Each row below holds a small network's activations on one record, seen along a few directions.
Each row is followed by the record's values for the fields FOGA, RAL, KABO, BUKO.
Not every record has every field; a missing one is written none.
Other fields move the rows too, some of them a lot.
In the rows, zero is written as 500.
Random noise pushes rows far along 10 fixed directions. That doesn't count. These rows show it; they differ only by the noise:
[654 420 488 535 517 440 489 541 581 550 541 486 579 745 500 505 554 557
 448 515 442 540 401 619 524 525 548 518 344 560 468 389]
[517 499 786 606 666 540 433 518 432 579 627 644 542 457 471 502 588 358
 425 456 422 112 674 501 647 334 494 642 349 675 469 567]
[533 363 637 474 563 505 487 593 469 513 574 592 608 533 499 495 635 589
 438 572 669 274 530 521 598 410 477 641 357 638 426 437]
[461 497 655 556 512 354 513 359 398 631 498 708 443 288 532 479 289 234
 551 378 395 382 445 548 391 855 343 743 708 605 454 507]
[598 234 481 484 389 671 225 676 597 560 425 295 561 386 549 370 566 508
 464 564 392 488 410 629 501 291 380 670 340 309 380 355]
[628 397 504 476 562 495 586 560 639 497 502 505 617 628 509 578 546 472
 378 477 458 491 433 665 648 507 491 603 344 675 434 412]
[715 388 292 478 513 678 696 634 777 400 333 307 644 533 476 629 433 440
 371 428 436 655 418 672 745 464 477 472 373 643 430 498]
[522 726 542 640 614 540 501 450 532 568 509 436 443 688 444 551 323 445
 482 373 348 557 537 512 369 368 661 147 525 460 686 464]
[440 535 467 543 586 632 500 438 729 503 492 516 381 599 502 634 385 420
 519 447 561 532 452 604 423 321 459 460 746 525 643 454]
[659 488 545 573 511 563 485 587 450 532 479 359 645 451 482 440 460 516
 398 436 276 502 556 555 567 557 529 396 227 431 454 460]
[756 550 435 843 573 486 374 510 650 690 383 341 405 873 418 383 387 468
 662 533 595 551 343 501 404 396 567 289 512 530 597 611]
[474 489 578 463 481 440 415 497 482 596 483 507 494 484 535 480 382 393
 455 424 346 526 406 600 353 513 501 519 520 463 501 318]

[515 465 498 746 460 380 340 421 455 629 461 565 376 536 507 314 482 474
 702 587 608 479 378 427 331 653 400 516 690 458 529 626] | {FOGA: mivol, RAL: pav, KABO: lige, BUKO: geluk}
[616 471 303 451 316 420 479 569 428 514 462 490 450 649 412 488 556 427
 614 504 414 516 426 356 531 374 681 536 494 554 375 612] | {FOGA: feti, RAL: vomap, KABO: lige, BUKO: geluk}
[672 478 524 677 552 589 527 542 460 521 470 459 553 459 439 425 414 479
 561 499 568 380 574 399 592 568 493 443 434 561 481 669] | {FOGA: mivol, RAL: lonu, KABO: feba, BUKO: mas}
[437 515 648 545 476 523 324 470 391 572 570 550 463 307 500 447 598 366
 473 449 214 313 627 492 519 411 445 667 435 417 448 561] | {FOGA: duko, RAL: fud, KABO: feba, BUKO: mas}
[511 287 316 314 246 489 480 523 464 433 532 544 513 414 540 495 486 586
 573 540 480 637 378 485 405 684 457 701 621 373 373 392] | {FOGA: mivol, RAL: fud, KABO: feba, BUKO: posa}
[578 314 441 467 475 715 296 658 681 469 509 339 503 583 519 464 645 508
 484 599 495 464 493 540 611  85 514 585 366 420 448 462] | {FOGA: faluk, RAL: lonu, KABO: feba, BUKO: sika}
[541 523 476 650 582 514 504 527 559 509 449 486 459 656 469 445 466 487
 576 557 691 477 457 424 497 390 557 313 562 602 576 603] | {FOGA: faluk, RAL: pav, KABO: feba, BUKO: sika}
[447 522 495 491 416 417 435 482 421 604 357 470 429 352 519 420 265 337
 571 424 447 575 364 494 288 607 463 477 677 430 492 424] | {FOGA: pedul, RAL: fezut, KABO: lige, BUKO: geluk}
[580 482 634 520 495 339 455 543 265 608 399 483 526 311 500 294 431 322
 578 529 559 344 499 362 570 681 471 650 367 585 334 631] | {FOGA: feti, RAL: vomap, KABO: feba, BUKO: posa}
[536 493 345 553 445 756 439 533 639 457 449 324 432 464 467 534 416 567
 568 492 511 601 532 485 453 322 481 376 612 305 580 548] | {FOGA: pedul, RAL: tas, KABO: none, BUKO: fidom}
[183 592 795 439 591 543 377 384 519 598 599 677 392 318 546 636 509 441
 388 390 421 302 591 658 310 279 371 648 701 469 634 303] | {FOGA: pedul, RAL: fud, KABO: none, BUKO: fidom}
[477 354 549 556 578 627 497 593 552 424 462 523 562 326 518 450 646 468
 474 592 675 295 574 484 720 385 355 621 444 621 431 639] | {FOGA: pedul, RAL: pav, KABO: feba, BUKO: posa}
[544 507 513 503 502 367 502 458 452 552 528 580 435 605 485 468 525 446
 609 552 626 435 468 415 527 563 530 638 533 609 447 603] | {FOGA: feti, RAL: tas, KABO: feba, BUKO: posa}
[601 575 535 692 642 575 512 396 630 511 540 465 459 526 509 504 450 372
 517 461 377 502 585 554 624 612 423 513 475 508 560 665] | {FOGA: mivol, RAL: tas, KABO: feba, BUKO: mas}
[551 480 262 463 313 513 584 502 400 426 497 546 447 527 417 524 412 555
 673 504 578 567 478 287 434 584 611 433 701 469 459 630] | {FOGA: duko, RAL: fud, KABO: feba, BUKO: mas}
[634 432 572 663 461 455 338 377 569 643 676 603 462 600 513 505 581 414
 506 427  96 451 496 667 479 654 416 776 451 444 461 495] | {FOGA: pedul, RAL: fud, KABO: none, BUKO: fidom}
[483 320 372 275 358 635 595 630 443 331 574 590 576 434 468 597 545 605
 503 536 636 417 547 370 579 371 587 573 550 548 393 470] | {FOGA: mivol, RAL: fud, KABO: feba, BUKO: mas}
[636 162 268 433 266 470 417 620 535 481 430 503 497 511 495 397 696 592
 681 709 777 476 324 416 603 529 387 878 543 545 254 622] | {FOGA: feti, RAL: tas, KABO: feba, BUKO: mas}
[543 636 576 580 602 413 481 448 542 596 601 557 471 857 470 559 403 458
 458 410 348 538 450 564 352 405 701 271 485 556 634 353] | {FOGA: pedul, RAL: fud, KABO: feba, BUKO: mas}
[724 398 425 585 467 495 486 423 598 469 740 511 611 744 544 524 620 670
 439 502 154 674 509 671 561 823 495 574 278 353 481 413] | {FOGA: mivol, RAL: lonu, KABO: feba, BUKO: mas}
[541 609 452 513 500 363 544 403 391 472 703 697 392 815 430 548 590 463
 639 527 491 417 574 293 544 476 735 492 547 615 510 674] | {FOGA: mivol, RAL: vomap, KABO: feba, BUKO: posa}
[660 609 631 675 563 388 431 582 491 743 308 413 485 616 391 438 414 218
 480 379 363 338 424 516 520 252 623 442 355 754 457 581] | {FOGA: pedul, RAL: fud, KABO: none, BUKO: fidom}
[341 759 710 346 708 234 867 346 425 458 588 762 583 546 513 734 503 415
 275 348 447 456 589 600 614 732 578 497 442 853 550 429] | {FOGA: faluk, RAL: fud, KABO: feba, BUKO: sika}
[468 483 496 494 431 551 282 452 447 519 620 460 383 505 531 405 542 570
 631 586 482 512 554 413 388 445 494 570 540 228 526 508] | {FOGA: mivol, RAL: tas, KABO: feba, BUKO: posa}
[522 563 640 665 605 313 547 454 407 636 396 607 455 505 467 397 405 393
 607 524 773 342 436 407 468 652 455 511 599 738 503 653] | {FOGA: feti, RAL: tas, KABO: feba, BUKO: mas}
[501 645 483 560 453 374 542 439 302 582 461 586 399 561 436 442 136 371
 668 402 538 540 422 289 215 650 683 220 763 516 581 514] | {FOGA: mivol, RAL: fud, KABO: feba, BUKO: mas}
[558 528 374 361 330 418 576 589 267 423 564 464 623 581 448 494 571 717
 473 501 378 606 541 367 480 570 731 307 306 389 425 435] | {FOGA: feti, RAL: fezut, KABO: lige, BUKO: geluk}
[523 537 591 456 525 466 580 583 357 518 423 480 588 388 460 469 432 464
 457 464 569 389 552 413 553 498 561 442 385 609 437 521] | {FOGA: pedul, RAL: fud, KABO: feba, BUKO: posa}
[475 405 516 396 471 508 606 532 415 439 536 617 583 375 506 539 431 526
 480 482 595 426 514 463 504 637 478 564 550 566 435 436] | {FOGA: pedul, RAL: fud, KABO: lige, BUKO: geluk}
[509 408 496 425 491 444 404 529 545 510 487 512 442 518 544 442 553 270
 535 548 464 455 431 486 603 392 506 717 479 589 393 541] | {FOGA: mivol, RAL: tas, KABO: feba, BUKO: posa}
[588 559 404 479 475 305 744 462 462 503 429 526 572 641 463 550 417 633
 515 489 665 659 387 505 470 837 543 411 510 634 485 483] | {FOGA: pedul, RAL: fud, KABO: none, BUKO: fidom}
[341 609 540 371 559 556 481 388 626 462 597 491 419 525 572 632 449 466
 414 428 341 640 536 638 411 422 500 487 585 364 627 326] | {FOGA: faluk, RAL: fud, KABO: feba, BUKO: sika}
[554 479 496 428 398 393 503 487 363 518 617 654 502 540 458 536 549 362
 517 429 251 392 536 423 553 533 627 668 457 595 373 546] | {FOGA: feti, RAL: lonu, KABO: none, BUKO: fidom}
[513 512 558 630 523 620 259 479 501 576 505 298 430 439 537 337 511 686
 604 621 613 535 555 485 382 480 370 462 462 154 586 512] | {FOGA: feti, RAL: fezut, KABO: lige, BUKO: geluk}
[469 501 652 438 575 361 373 554 412 577 527 488 478 666 530 370 577 560
 540 644 770 408 457 418 448 342 592 503 378 534 499 418] | {FOGA: mivol, RAL: tas, KABO: feba, BUKO: posa}
[326 547 645 442 518 610 539 453 296 414 745 712 524 394 470 588 532 773
 501 511 657 293 742 350 390 492 535 421 609 398 598 455] | {FOGA: pedul, RAL: fud, KABO: feba, BUKO: mas}

Which values does each new row have?
[479 466 598 418 464 442 308 571 472 598 470 385 517 498 563 397 475 416
 422 483 308 554 411 592 387 369 550 499 348 382 467 274] | {FOGA: mivol, RAL: fud, KABO: lige, BUKO: geluk}
[444 650 565 479 499 445 454 502 364 559 552 551 446 624 441 520 419 419
 500 409 357 439 538 404 362 299 726 298 515 501 565 437] | {FOGA: pedul, RAL: vomap, KABO: feba, BUKO: mas}
[569 416 564 523 630 410 646 569 592 504 299 429 654 407 574 425 395 386
 373 507 627 567 349 653 627 737 365 497 372 717 441 438] | {FOGA: mivol, RAL: pav, KABO: feba, BUKO: mas}
[466 397 475 506 517 645 455 691 577 483 281 397 516 366 485 442 418 319
 475 504 630 403 422 468 548 147 499 392 550 626 469 513] | {FOGA: pedul, RAL: pav, KABO: feba, BUKO: mas}
[413 427 506 621 440 782 218 477 540 492 649 522 346 392 491 467 579 516
 623 537 408 340 652 418 417 192 431 560 675 241 575 599] | {FOGA: faluk, RAL: fud, KABO: feba, BUKO: sika}
[641 491 427 460 396 354 524 627 308 565 272 361 540 429 460 319 299 336
 589 495 552 554 364 327 484 603 622 406 419 572 360 563] | {FOGA: mivol, RAL: fezut, KABO: feba, BUKO: posa}
[489 378 514 379 348 538 396 620 423 542 476 481 565 392 499 485 446 484
 431 433 326 478 440 531 378 379 551 525 467 430 418 299] | {FOGA: pedul, RAL: fud, KABO: feba, BUKO: mas}
[585 438 409 370 397 386 477 583 478 521 460 461 526 647 489 483 538 437
 486 508 408 570 375 499 520 429 635 556 387 557 385 423] | {FOGA: duko, RAL: vomap, KABO: feba, BUKO: mas}
[367 616 556 339 709 545 758 452 677 361 517 642 476 518 518 759 429 202
 354 372 504 435 574 563 719 320 570 529 607 849 559 517] | {FOGA: mivol, RAL: lonu, KABO: feba, BUKO: posa}
[513 599 324 551 432 703 660 553 465 389 357 445 470 267 384 579 332 319
 550 355 395 469 628 312 609 381 583 294 656 562 499 779] | {FOGA: feti, RAL: tas, KABO: feba, BUKO: mas}
[345 375 641 357 600 621 547 487 562 400 510 511 558 172 623 513 517 596
 428 591 802 435 573 594 588 626 215 743 532 460 490 416] | {FOGA: mivol, RAL: fud, KABO: feba, BUKO: posa}
[602 430 288 653 498 613 576 531 632 387 480 442 537 628 475 494 563 666
 558 587 629 612 474 479 576 549 475 322 528 474 546 620] | {FOGA: pedul, RAL: pav, KABO: lige, BUKO: geluk}
[537 584 473 589 587 682 650 487 524 384 527 436 573 404 465 567 481 625
 457 473 523 505 689 467 635 580 468 331 442 453 569 634] | {FOGA: pedul, RAL: tas, KABO: feba, BUKO: mas}
[497 498 533 612 664 570 569 524 563 411 429 351 601 443 570 384 513 719
 465 643 815 599 526 526 569 664 359 288 387 425 597 518] | {FOGA: mivol, RAL: pav, KABO: feba, BUKO: posa}
[455 516 483 675 577 593 516 438 630 515 423 497 416 457 485 508 482 591
 595 557 794 473 494 515 460 509 322 474 716 507 613 627] | {FOGA: pedul, RAL: tas, KABO: none, BUKO: fidom}
[476 485 420 562 481 488 500 584 448 483 384 534 438 520 449 423 439 365
 621 542 691 414 433 307 489 318 599 350 652 645 492 643] | {FOGA: mivol, RAL: pav, KABO: lige, BUKO: geluk}
[444 603 648 524 630 521 605 458 551 520 531 472 605 523 512 598 523 803
 346 481 627 539 562 672 430 584 419 365 406 462 641 323] | {FOGA: pedul, RAL: fud, KABO: none, BUKO: fidom}
[614 331 632 673 493 527 330 543 456 640 438 467 538 302 513 315 501 466
 561 554 558 317 483 520 511 611 291 727 429 474 394 561] | {FOGA: pedul, RAL: fud, KABO: lige, BUKO: geluk}
